Each row below holds a small network's activations on one input, seen along a few directions.
In each table, some parts of the input vary, and every possible input appears once, in random order.
Descriptions start from the smaller parts, as in this example, which fits no table here: one of 2 separate values, together with either a single point or one of 11 places along a line or (one of 5 places around a ring, together with one of 6 places along a line).
Shared parts are said once, and a part with two or three values counts as separate values.

Other details of the inputs shift rows strongly along three fixed directions, in all tables alike. That doesn't count.

Rows:
R1: [-33   2  16 -20 -26  -5  45  41 -23 -44 -36  57 -15]
R2: [-31 -11 -10 -42 -29 -19  29  47 -23 -23 -40  35  10]
R3: [  6  14  -6   6 -16  -9 -26 -19   1  14  23  27   4]
R4: [  8 -16  15 -10  22  -4  -2  11  19  -5   5 -25  -8]
R5: [ 14 -19  12  -4  16  -6   6   7  12  -1  -4 -31  -9]
R6: [  2 -11  14 -15  18   7   1   2  16  -3  11 -27 -17]
R7: [ -3  -9 -16  13  -9  -9 -22 -28 -13  14  16  21  -9]
R8: [  6   6  10 -23  24  12   2  -5  16  -8  -5 -23  -7]
R9: [-38  -5  -3 -47 -26 -22  25  47 -18 -29 -29  37  12]
R10: [  8 -14 -19  21 -13 -15 -17 -27 -14  10   9  18  -2]
R11: [ 13 -19   4  -2  10   6   2   4   5  -1  -9 -35 -17]
R12: [  8  -5  10  40  -2  -7  -1 -26  -5  -7  15  47 -19]
R13: [  8 -15  17 -10  20  -7  -1   9  18  -7   5 -27  -8]
R14: [  5   5   5 -17  19  15  -1  -7   6  -3 -16 -29 -14]
R15: [ 16   6 -16  20 -23  -9 -24 -18 -11  16   4  18   4]
R16: [ 17  -1   3 -10  14   8   3  -6   4  -8 -24 -33  -8]
R17: [ 18  -3   8 -11  21   0   6  -1  12  -6 -20 -27   1]
R18: [-68  33 -24  44  21  58  62  -2  -9   8  37 -25  73]
R19: [  9 -16 -16  19  -4 -21 -16 -20  -6  13  13  25   6]
R20: [ -3  -7  -9   7  -6 -15 -19 -28  -3   8  28  26  -2]
R21: [ 12   2 -26  13  -6  -8 -18 -32 -12   6  -7  23   7]
R22: [-64  36 -20  50   7  62  53  16  -5  20  47 -27  69]
R23: [ 11   8  13 -11   3  16  -9   9   8   8  -6 -32 -18]
R24: [ -3  -8 -14  13 -11 -11 -21 -30 -14  12  16  20  -9]
R25: [-27  -6  -1 -35 -46 -21  24  61 -22 -13 -28  30   8]
R26: [ 22  12  40  16  10  18  12  11  17 -14  -7  -7 -28]
R27: [ 18   4 -13  18 -14 -15 -22 -11  -2  19   8  26  12]
R28: [ 12   1  11 -17  28   2  -1   3  20  -9 -10 -22   1]
R29: [  5   6   8 -16  17  12   0  -9   5  -5 -16 -31 -14]
R30: [ 16   5  20 -11  10   0  -8  18  21   0   1 -26  -2]
R31: [ 17   6 -19  19 -22  -6 -25 -16 -10  17   4  20   4]
R32: [ 11   9  16 -10   1  13  -8   7   7   6  -6 -34 -18]
R33: [ 11   9  -8  13  -9 -15 -29  -9   4  14  19  29  13]
Each input here is: one of 3 separate values, together with either a single point or (one of 2 separate values, together with one of 5 places around a ring).
Changing only the choice among 3 separate values turns R21 into R11. The same change can be made to R9. Which row results?
> R13
Which other rows agree with R32 in the choice among 3 separate values? List them by row number.
> R3, R15, R22, R23, R25, R26, R27, R30, R31, R33

Rows:
R34: [-22 -24 -17 -28 -28 -17  15  28 -27  -8 -25  11  -4]
R35: [-13   5  13 -13 -35  -8  14  45 -12 -16 -15  30  -8]
R36: [  1  15 -18  34  11   9  -9 -51  -6   6  16  28   8]
R37: [  0  12 -34  19   6   4 -21 -49  -9  18  17  13  21]
R38: [  7  -6 -19  51   5   1  -4 -44 -12  12  18  20   4]
R39: [-27 -16   0 -22 -12 -13  22  23 -18 -28 -27  31  -8]
R40: [-24  16 -16  56  21  13  15 -37  -3  10  41  19  42]
R41: [ 10  16 -26  28  -6   0 -20 -43  -7  23  15  10  28]
R42: [ 51 -12  44 -34  23   5 -30  14  38   7  -9 -82 -55]
R43: [-29 -11  -6 -42 -17 -25  10  29 -12 -14 -13  19   9]
R44: [ 92  -5  20 -12  -1 -47 -78 -66  19   0 -19  35 -62]
R45: [-22 -14  13 -24 -21 -16  20  38  -5 -20  -1  36  -7]
R46: [-15   6   7 -22 -22  -5  16  38 -11 -17 -25  37  -5]
R47: [ 60  -1  36 -41  38   6 -28  10  43   1 -28 -72 -38]
R48: [-28 -19 -15 -36 -17 -19  10  25 -20 -15 -26  16   4]
R49: [  3  -1 -21  26   2  -9 -24 -30   6  26  43  15  26]
R50: [-26  16  29  36  29  64  51  31  17   5  24 -77  10]
R51: [-18  23  11  22  26  56  40  38  19  12  14 -89  36]
What is each input in this table made of?
> one of 2 separate values, together with either one of 4 places along a line or one of 5 places along a line
Changing only the choice among 2 separate values turns R51 into R35. The same change can be made to R47. Which row results?
> R46
Which other rows does R44 become when the choice among 2 separate values takes its other values? List them by row number.
> R41
Which other rows does R45 become when the place on the line of 4 takes its other values? List them by row number.
> R38, R39, R40
